Each row has a name. Each question is about the rows just above it.

Columns, left to right: S T L Q D M E Z U
sif: .22 -.80 .57 -.33 .03 .51 .14 .56 -.32
bod: -.05 -.32 .44 .11 .02 .84 -.17 -.31 .19
Tumin: .32 -.44 .28 -.11 .30 .61 -.07 .50 -.65
zil: -.02 -.17 .39 .09 .02 .50 .17 -.48 -.11
Which column holds .61 .50 top down? : M
Which column holds -.32 -.44 top down? : T
Which column holds -.80 -.32 top down? : T
-.07 .17 is in which column, read top down? : E

Columns, left to right: B W H R K G V P F
Rem: .28 -.70 -.05 -.23 .26 .06 .38 .47 .51
Lote: -.41 .72 .03 .33 -.16 -.29 -.06 -.04 -.34
Momin: .20 -.46 .00 -.57 .43 -.05 .47 .30 -.04
laseb: .20 -.46 .00 -.57 .43 .05 .12 .35 -.38
tov: .20 -.46 .00 -.57 .43 .69 .12 .35 -.38
Which column holds .51 -.34 top down? : F
Which column holds -.23 .33 -.57 -.57 top down? : R
-.70 .72 is in which column, read top down? : W
Which column holds .47 -.04 .30 .35 top down? : P
Which column holds this, read top down? -.16 .43 : K
Which column holds .03 .00 .00 top down? : H

Columns, left to right: Tebe kef raser Toza duf kot Zafu sopa dabu zegon
lozim: -.64 -.06 -.39 .30 -.30 .16 -.01 -.64 -.81 .34
Tig: .15 -.31 -.15 .22 -.95 .41 -.18 .15 -.20 .44
zosil: -.79 -.06 -.44 .17 -.02 .28 -.18 -.79 -.73 .07
Doz: .40 -.69 .49 .48 .26 .19 .39 .40 .39 .01
Gedu: .41 -.68 .50 .49 .27 .18 .38 .41 .39 .01
Which column holds -.06 -.31 -.06 -.69 top down? : kef
Whose row is -.79 -.06 -.44 .17 -.02 .28 -.18 -.79 -.73 .07? : zosil
Which column holds .30 .22 .17 .48 top down? : Toza

Columns, left to right: Lal zaseb guko seboz Kofu dofek nul Bet papep
fiz: -.48 .03 .01 -.23 -.12 .07 -.07 .58 .06
rino: .08 .16 .22 .11 .05 -.39 -.51 .35 -.46
Zumug: -.31 -.30 .02 .08 -.08 -.37 .00 .10 -.28
luz: .42 -.24 .32 .44 -.05 -.28 .13 -.31 -.17
Zik: -.44 -.24 -.20 -.49 .46 -.08 -.58 .12 -.13
zib: .27 -.26 -.39 -.31 -.03 -.15 -.02 -.21 -.23
neka: -.44 -.24 -.20 -.49 -.82 -.08 -.58 .12 -.13
molel: .07 .16 .15 .13 -.50 .20 .03 .64 .21
Gasen: -.11 .23 -.50 -.49 .62 .21 .25 -.36 .20
tabim: .08 .16 .22 .11 -.26 .17 .28 .11 .03
-.02 -.58 is in which column, read top down? : nul
Which column holds this, read top down? -.13 .21 : papep
-.48 .08 -.31 .42 is in which column, read top down? : Lal
.10 -.31 .12 is in which column, read top down? : Bet

Columns, left to right: X A N Y J C
puzi: .57 .10 -.12 -.05 .26 -.35
Lodo: .37 .09 .57 .25 .02 -.31
mogo: .48 .21 -.25 -.51 .63 -.22
kete: .57 .10 -.12 -.05 .40 -.38
lus: .20 -.38 -.72 .05 .34 .25
davik: .57 .10 -.12 -.05 .72 .15
-.22 -.38 .25 is in which column, read top down? : C
Which column holds -.31 -.22 -.38 .25 .15 top down? : C
Which column holds .34 .72 top down? : J
.26 .02 .63 .40 .34 is in which column, read top down? : J
Which column holds this, read top down? -.05 .25 -.51 -.05 .05 : Y

Columns, left to right: tilu sobo gali vur fisa fos feme vumoz sabok Rese
Fivov: -.16 .33 -.14 -.32 .40 -.04 -.06 -.24 .28 .12
Bubi: -.16 -.43 .18 .18 -.39 .25 .63 -.45 -.61 .31
vut: -.16 -.46 -.21 .28 .25 -.25 -.31 .31 .70 .15
-.32 .18 is in which column, read top down? : vur
Which column holds .63 -.31 top down? : feme
Which column holds this, read top down? .40 -.39 : fisa
-.04 .25 is in which column, read top down? : fos
-.39 .25 is in which column, read top down? : fisa

Columns, left to right: Fum gaved mide ruto zuguv
Gur: -.60 -.45 -.27 .03 -.79
zot: -.47 -.50 -.20 .01 -.29
Lod: .62 -.20 .08 .60 .67
Roda: -.19 -.50 .17 -.03 .79
Kek: -.38 -.59 -.42 .24 -.65
.62 -.19 -.38 is in which column, read top down? : Fum
-.27 -.20 is in which column, read top down? : mide
-.60 -.47 .62 -.19 is in which column, read top down? : Fum

Columns, left to right: Lag Zolet tozip pem Rosaz nok Vuto
dus: -.05 .13 -.08 .01 -.04 .05 .03
sot: -.05 .13 -.08 .01 -.04 .05 -.12
debe: .12 .13 -.01 .05 .19 .19 -.06
fovun: .22 -.16 -.86 .63 .12 .77 .24
.01 .05 .63 is in which column, read top down? : pem
.01 .01 .05 is in which column, read top down? : pem
Which column holds .03 -.12 top down? : Vuto

Columns, left to right: dede revav terob vel sog Turor tupog Rolus zarep katos
Bisop: -.18 -.20 -.19 .37 .17 -.57 -.07 -.54 -.22 .25
nera: -.18 -.16 -.19 .37 .17 -.57 -.07 .38 -.14 .19
Fafi: -.18 -.20 -.19 .37 .17 -.57 -.07 .38 -.14 .19
Begov: -.21 .69 .30 -.35 .09 -.12 -.64 .03 -.42 .09
Whose row is -.18 -.20 -.19 .37 .17 -.57 -.07 -.54 -.22 .25? : Bisop
Which column holds -.54 .38 .38 top down? : Rolus
-.18 -.21 is in which column, read top down? : dede

Columns, left to right: por fuzi mub dup kepit doka muzo Bibuv bovek Fevu
felib: -.02 -.02 -.53 .26 .48 -.02 .01 -.22 -.02 -.12
Zova: .08 -.26 -.52 -.11 .50 -.05 -.41 -.35 -.19 -.16
Vona: .08 -.26 -.52 -.11 .52 -.05 -.41 -.35 -.19 -.16
kovun: .17 .04 .59 -.58 .19 -.15 .93 .10 .61 .08
fadep: .08 -.26 -.52 -.11 .53 -.05 -.41 -.35 -.19 -.16
Which column holds this, read top down? -.52 -.52 : mub
Which column holds this, read top down? -.26 -.26 .04 : fuzi

Columns, left to right: zodaz Biv miz fom fopo Tuzo dige mak Migad
mugu: -.30 -.11 -.23 -.27 -.11 -.15 -.20 .19 -.40
dafu: -.35 .41 .18 .33 -.24 .04 .59 .00 .06
Tak: -.19 .00 -.08 -.09 .01 .04 .32 .23 -.04
Diga: -.15 -.38 -.39 -.11 .03 .35 .01 .08 -.27
zom: .06 .22 .53 .36 -.94 .38 .15 -.11 .48
Budi: -.31 -.34 .20 .32 .10 .06 .06 -.01 -.24
zaf: -.35 .41 .18 .33 -.24 .04 .59 -.52 .06
Modo: -.35 .41 .18 .33 -.24 .04 .59 -.52 -.12
.03 -.94 is in which column, read top down? : fopo
Which column holds this, read top down? .48 -.24 .06 -.12 : Migad
Which column holds -.24 .01 .03 -.94 .10 -.24 -.24 top down? : fopo

Columns, left to right: tam Daba tusal bez
Mosa: -.33 .61 .78 .30
kupem: -.58 -.04 -.24 -.55
neke: .66 -.62 -.01 -.80
puzib: .21 -.21 -.28 -.69
Which column holds this, read top down? .78 -.24 : tusal
-.04 -.62 -.21 is in which column, read top down? : Daba
Which column holds this, read top down? -.58 .66 .21 : tam
Which column holds -.33 -.58 top down? : tam
Which column holds .30 -.55 -.80 top down? : bez

Columns, left to right: netof vunad nusel Davom kap zod Turi
dur: .40 -.08 .13 .16 -.08 -.18 -.05
sukob: .40 -.08 .13 .08 -.10 -.04 -.41
Nakol: .34 -.08 .15 .16 -.07 -.19 -.05
refum: .04 -.06 .18 .21 .07 -.16 -.19
zevu: -.56 .03 -.17 -.08 .17 .11 .08
nid: .40 -.08 .13 .08 -.10 -.04 .04
Which column holds .13 .13 top down? : nusel
Which column holds this, read top down? -.19 .08 : Turi
Which column holds -.04 -.19 -.16 .11 top down? : zod

Columns, left to right: Tagi lef goz sipu dis kat
tamob: -.22 -.32 .17 -.51 -.43 -.08
buku: -.75 -.55 .37 .15 -.05 -.52
dovet: -.32 -.11 .54 -.07 -.24 .12
Bigef: .58 -.21 .95 .66 -.74 .35
Which column holds -.75 -.32 top down? : Tagi
Which column holds .37 .54 top down? : goz
Which column holds -.22 -.75 -.32 top down? : Tagi

Columns, left to right: daz ziza Dogos diped tudu puvur Gesa
Dekim: .64 -.70 -.58 .60 -.52 .20 .48
ludu: .56 -.63 -.60 -.11 .27 -.64 .35
zeg: .72 -.74 .01 -.79 -.66 .80 -.39
roga: -.80 .22 -.74 .70 .15 -.61 -.02
nusod: -.67 .00 -.14 -.68 -.12 .06 -.56
Which column holds this, read top down? -.60 .01 : Dogos
Which column holds this, read top down? -.58 -.60 .01 : Dogos
Which column holds .48 .35 top down? : Gesa
.80 -.61 .06 is in which column, read top down? : puvur
-.11 -.79 is in which column, read top down? : diped

